A small network was trained on invented records. Each row is its activation on one of them, seen along a few directions.
Each row is followed by the record's values for the fields V, T, B, C, P, H, N.
Not every record has every field; a missing one is written missing.
The largest differences between rows may come from other fields.
In the rows, 500 means zero.
Strong random noise was added to every row along 11 fixed directions; ignore it. To show where, here is one row again and again, with new noise each time:
[455 472 397 482 491 560 377 797 608 374 505 698 435 456 521 519 593 615
 466 469 483 585 465 415 410 323 609]
[332 564 317 375 486 534 162 767 404 471 599 572 313 411 520 205 664 793
 261 527 550 557 362 324 386 441 623]
[432 586 373 384 385 507 383 641 480 568 528 588 404 403 385 441 532 718
 362 451 700 532 295 397 287 559 556]
[430 204 269 222 527 595 384 566 601 297 446 599 467 579 403 466 493 492
 732 306 309 480 548 580 331 420 308]
[602 457 443 547 600 443 628 528 517 528 336 680 398 571 741 543 517 519
 702 308 540 565 433 414 667 638 590]
[433 579 343 397 492 500 420 438 421 471 438 543 536 409 529 371 581 553
 586 535 585 440 412 412 432 609 574]
[447 475 276 163 415 515 451 604 484 454 844 758 482 506 514 668 609 516
 372 558 396 599 493 453 634 340 510]
[556 490 500 376 582 735 445 235 250 396 568 360 889 463 471 316 548 450
 658 765 720 478 456 493 529 450 536]
[180 538 349 372 373 436 628 542 354 400 685 558 614 489 554 807 604 503
 438 637 316 435 492 475 591 450 389]
[379 424 221 363 466 290 456 441 575 357 460 585 404 580 520 381 604 439
 580 406 302 503 569 441 437 470 342]
[498 502 316 386 465 279 624 426 588 576 439 664 534 390 462 632 507 407
 596 389 483 407 442 466 469 552 471]
[498 611 568 542 406 437 574 451 461 554 519 392 572 509 354 505 474 462
 426 557 553 482 503 566 470 518 520]
[669 349 566 576 597 400 701 472 603 554 331 531 521 590 498 590 396 362
 705 280 450 496 546 602 596 510 464]

[289 421 477 447 460 763 526 557 216 433 536 420 691 437 504 707 458 744
 501 529 650 468 290 480 331 540 389]	V: v2 / T: missing / B: b1 / C: c2 / P: p2 / H: h2 / N: missing
[346 509 459 471 462 724 685 461 334 320 450 539 568 536 790 757 504 625
 795 511 553 522 396 429 499 783 522]	V: v1 / T: missing / B: b1 / C: c2 / P: p2 / H: h2 / N: missing
[467 621 382 432 503 518 306 586 509 502 601 706 579 237 471 466 624 572
 373 634 721 451 358 323 422 371 682]	V: v1 / T: t1 / B: b2 / C: c2 / P: p2 / H: h3 / N: n5
[210 737 429 620 215 189 714 427 623 531 312 426 327 484 403 537 523 531
 443 510 601 440 345 396 178 777 337]	V: v2 / T: t1 / B: b1 / C: c2 / P: p1 / H: h3 / N: n3
[573 311 550 415 575 498 466 473 508 481 479 372 515 578 418 400 409 491
 598 375 446 508 528 624 370 471 376]	V: v1 / T: t1 / B: b1 / C: c2 / P: p2 / H: h2 / N: n6
[441 600 404 505 509 445 430 461 519 501 537 509 391 465 542 421 538 406
 495 517 294 428 631 525 597 498 507]	V: v2 / T: missing / B: b2 / C: c2 / P: p1 / H: h3 / N: missing
[524 525 563 654 644 603 490 450 456 392 300 466 560 481 722 399 578 437
 742 546 449 424 585 473 607 625 660]	V: v1 / T: missing / B: b2 / C: c1 / P: p2 / H: h2 / N: missing
[644 402 360 341 540 404 390 379 609 569 663 651 582 418 319 424 561 378
 391 554 549 526 541 445 523 213 377]	V: v2 / T: missing / B: b2 / C: c1 / P: p1 / H: h3 / N: missing
[578 579 243 345 313 317 514 419 691 602 544 725 233 564 427 610 452 488
 441 257 456 566 506 451 393 643 444]	V: v2 / T: missing / B: b2 / C: c1 / P: p2 / H: h2 / N: missing
[264 346 533 367 682 518 361 677 302 497 648 386 538 422 520 350 610 580
 333 623 267 357 501 508 666 323 461]	V: v1 / T: t2 / B: b1 / C: c2 / P: p1 / H: h3 / N: n3
[585 605 554 474 500 659 583 360 454 550 520 552 725 328 500 627 495 396
 630 680 684 417 468 502 564 536 628]	V: v2 / T: missing / B: b1 / C: c1 / P: p2 / H: h3 / N: missing
[323 532 371 430 459 625 478 526 283 408 527 493 697 373 539 551 581 714
 493 667 715 469 308 379 271 489 459]	V: v2 / T: t2 / B: b1 / C: c2 / P: p1 / H: h2 / N: n6
[591 523 517 554 535 319 451 488 608 632 501 429 441 492 371 373 518 431
 375 497 468 465 572 508 521 410 512]	V: v2 / T: t1 / B: b2 / C: c1 / P: p1 / H: h2 / N: n6
[479 463 532 634 363 577 590 501 647 324 308 478 487 641 395 639 496 499
 640 450 636 572 502 540 306 534 368]	V: v1 / T: t1 / B: b1 / C: c1 / P: p1 / H: h2 / N: n5
[406 440 541 363 389 556 437 607 410 484 664 499 479 560 353 575 489 656
 316 551 520 553 463 579 468 495 459]	V: v1 / T: missing / B: b1 / C: c2 / P: p1 / H: h2 / N: missing
[423 394 523 550 509 476 555 644 628 531 260 489 257 546 530 529 441 518
 661 281 397 425 478 558 468 680 418]	V: v1 / T: t1 / B: b1 / C: c1 / P: p1 / H: h3 / N: n3
[673 418 575 383 386 587 570 320 578 272 767 499 803 668 289 669 482 238
 488 700 437 672 765 638 516 156 344]	V: v1 / T: missing / B: b2 / C: c1 / P: p2 / H: h3 / N: missing
[483 513 336 306 396 374 484 369 480 623 548 500 445 430 333 528 394 510
 432 356 463 453 454 544 338 579 368]	V: v2 / T: missing / B: b1 / C: c2 / P: p2 / H: h3 / N: missing
[205 404 471 527 446 415 659 453 426 416 588 280 656 551 484 577 483 519
 427 565 515 469 412 429 391 414 180]	V: v1 / T: t1 / B: b2 / C: c1 / P: p2 / H: h2 / N: n3
[516 466 368 475 393 388 591 318 552 411 386 552 375 720 589 420 499 531
 663 394 661 667 399 400 398 691 339]	V: v1 / T: t1 / B: b1 / C: c2 / P: p1 / H: h2 / N: n3
[448 771 645 864 378 394 749 472 495 516 478 463 544 555 539 807 480 382
 393 589 427 521 610 529 614 481 536]	V: v2 / T: missing / B: b2 / C: c2 / P: p2 / H: h3 / N: missing
[627 667 668 681 422 467 637 431 501 509 381 449 394 671 554 407 482 521
 505 512 723 677 423 446 473 721 567]	V: v1 / T: t1 / B: b2 / C: c2 / P: p2 / H: h3 / N: n3
[565 179 391 523 716 375 443 448 529 528 293 452 637 410 428 284 464 532
 604 314 614 444 358 389 262 393 276]	V: v1 / T: missing / B: b2 / C: c1 / P: p2 / H: h2 / N: missing
[499 439 638 465 527 508 577 540 379 734 616 395 496 438 426 663 343 463
 383 432 358 356 532 671 712 521 485]	V: v2 / T: missing / B: b1 / C: c1 / P: p2 / H: h3 / N: missing
[661 442 520 598 621 498 466 487 589 420 362 500 493 579 666 346 511 464
 687 436 534 580 547 434 494 467 548]	V: v1 / T: t1 / B: b2 / C: c1 / P: p2 / H: h2 / N: n6
[432 333 501 370 505 695 430 767 524 547 527 434 326 567 424 528 358 695
 495 281 450 499 371 608 278 534 363]	V: v2 / T: t1 / B: b2 / C: c2 / P: p1 / H: h2 / N: n6
[396 398 504 603 580 382 443 595 558 406 270 420 524 429 423 386 524 497
 548 427 340 412 595 555 327 408 424]	V: v2 / T: missing / B: b1 / C: c2 / P: p1 / H: h3 / N: missing
[414 511 426 507 338 279 554 635 625 551 512 591 365 508 338 690 428 560
 343 315 400 519 486 528 284 520 418]	V: v2 / T: missing / B: b2 / C: c2 / P: p2 / H: h2 / N: missing
[442 344 430 368 630 575 488 617 372 623 665 552 525 378 671 576 489 550
 463 492 457 438 372 438 672 406 522]	V: v2 / T: t1 / B: b1 / C: c1 / P: p2 / H: h2 / N: n3
[450 312 363 493 654 573 462 487 459 309 519 615 664 427 715 501 601 469
 641 590 456 496 499 330 594 268 423]	V: v1 / T: missing / B: b1 / C: c1 / P: p2 / H: h3 / N: missing
[311 484 385 565 542 376 412 690 562 434 352 608 299 459 630 448 666 564
 480 435 276 424 564 428 533 541 549]	V: v2 / T: missing / B: b1 / C: c1 / P: p1 / H: h2 / N: missing
[626 407 666 561 512 654 583 545 562 551 511 443 472 623 461 570 396 438
 564 456 474 550 574 648 610 502 497]	V: v2 / T: missing / B: b2 / C: c1 / P: p1 / H: h2 / N: missing
[564 425 402 267 417 782 287 251 480 246 502 350 542 655 416 137 492 475
 727 572 579 583 573 563 280 590 398]	V: v1 / T: missing / B: b1 / C: c1 / P: p2 / H: h2 / N: missing
[450 370 418 529 504 566 644 415 414 416 345 526 511 604 575 702 451 551
 695 345 602 531 408 470 461 619 323]	V: v2 / T: t1 / B: b1 / C: c2 / P: p2 / H: h3 / N: n5
[466 493 364 312 571 557 404 476 554 497 459 551 457 372 540 499 431 391
 646 423 285 327 569 618 494 581 552]	V: v1 / T: t1 / B: b1 / C: c2 / P: p2 / H: h3 / N: n3
[469 528 254 475 377 372 518 538 693 296 507 785 474 544 577 645 631 497
 508 465 456 666 511 354 363 346 419]	V: v1 / T: missing / B: b1 / C: c2 / P: p1 / H: h2 / N: missing
[519 380 506 218 586 510 456 481 413 636 659 405 539 443 405 383 459 475
 455 506 450 434 437 575 563 518 513]	V: v2 / T: t1 / B: b1 / C: c2 / P: p2 / H: h2 / N: n3
[629 370 476 421 662 567 531 455 475 550 699 605 705 379 593 542 511 441
 524 540 571 552 447 429 636 211 531]	V: v2 / T: missing / B: b1 / C: c2 / P: p2 / H: h2 / N: missing

Which values does each new row have?
[389 349 447 535 546 457 755 448 441 330 453 676 721 561 739 816 654 440
 671 601 565 573 420 333 686 368 310]	V: v1 / T: t1 / B: b1 / C: c1 / P: p1 / H: h3 / N: n3
[761 590 463 540 527 370 495 490 651 701 439 684 399 420 412 530 418 426
 452 319 539 514 517 523 551 524 627]	V: v2 / T: missing / B: b2 / C: c2 / P: p1 / H: h3 / N: missing
[433 599 703 539 449 503 559 444 328 469 528 308 516 618 424 521 519 464
 440 660 357 435 669 693 634 619 533]	V: v1 / T: t2 / B: b1 / C: c2 / P: p1 / H: h3 / N: n6
[337 358 133 310 586 419 168 508 522 445 312 563 247 492 541 158 561 618
 611 252 268 374 518 436 350 641 371]	V: v2 / T: missing / B: b2 / C: c1 / P: p1 / H: h2 / N: missing
[600 462 686 420 433 641 561 572 480 741 543 466 507 474 159 744 323 570
 381 390 624 445 455 707 439 590 463]	V: v2 / T: missing / B: b2 / C: c1 / P: p1 / H: h3 / N: missing
[497 499 462 489 536 356 450 446 576 634 341 472 639 220 256 465 456 436
 508 470 539 279 485 526 244 477 484]	V: v2 / T: missing / B: b2 / C: c1 / P: p2 / H: h3 / N: missing
[522 296 548 347 540 533 570 321 332 528 589 437 674 611 381 560 458 514
 524 541 621 522 446 567 562 445 288]	V: v2 / T: t1 / B: b1 / C: c2 / P: p1 / H: h3 / N: n6
[430 615 594 601 426 604 488 809 526 375 450 660 349 564 654 681 538 687
 500 445 455 613 528 480 457 631 741]	V: v1 / T: missing / B: b2 / C: c2 / P: p2 / H: h2 / N: missing
[648 735 563 668 390 471 642 440 660 466 563 561 510 600 567 669 459 286
 529 565 372 606 712 597 643 447 645]	V: v2 / T: missing / B: b2 / C: c2 / P: p1 / H: h2 / N: missing
[527 404 439 298 548 360 396 472 453 553 559 555 338 565 449 364 516 518
 429 376 348 502 608 551 568 603 515]	V: v2 / T: missing / B: b2 / C: c2 / P: p2 / H: h3 / N: missing
[343 522 519 602 415 528 532 706 560 436 550 589 613 349 455 816 493 516
 399 567 390 429 539 494 439 254 508]	V: v2 / T: missing / B: b1 / C: c1 / P: p2 / H: h3 / N: missing
[518 397 661 630 659 608 469 833 565 447 373 596 518 385 564 684 481 526
 579 429 268 406 599 645 635 423 734]	V: v1 / T: missing / B: b1 / C: c2 / P: p1 / H: h2 / N: missing
[372 346 589 389 549 484 493 542 343 508 618 289 391 676 505 423 483 521
 449 485 272 498 577 653 658 590 389]	V: v1 / T: t1 / B: b1 / C: c2 / P: p1 / H: h2 / N: n3
[347 402 494 417 411 659 707 478 305 599 485 443 564 524 505 820 387 658
 570 424 690 451 232 483 448 714 336]	V: v2 / T: t1 / B: b1 / C: c1 / P: p2 / H: h2 / N: n3
[395 636 517 400 463 481 405 461 281 595 531 447 421 487 505 406 543 635
 395 554 493 423 461 533 590 798 625]	V: v1 / T: missing / B: b2 / C: c2 / P: p1 / H: h2 / N: missing
[472 374 491 570 528 565 438 490 608 388 317 393 436 577 436 353 421 494
 688 375 398 469 571 609 313 508 402]	V: v2 / T: missing / B: b1 / C: c2 / P: p1 / H: h2 / N: missing
[426 424 485 368 481 786 664 473 361 348 611 541 651 616 682 710 525 514
 668 618 562 541 404 445 617 544 444]	V: v1 / T: t2 / B: b1 / C: c1 / P: p2 / H: h2 / N: n3
[568 483 395 242 324 636 562 476 639 421 653 628 466 543 365 727 414 400
 604 473 482 608 525 604 348 506 446]	V: v2 / T: t1 / B: b1 / C: c2 / P: p2 / H: h3 / N: n3
[353 455 318 440 492 529 546 460 298 356 613 639 597 556 702 660 627 665
 475 573 571 617 357 310 594 475 374]	V: v1 / T: missing / B: b1 / C: c2 / P: p1 / H: h2 / N: missing
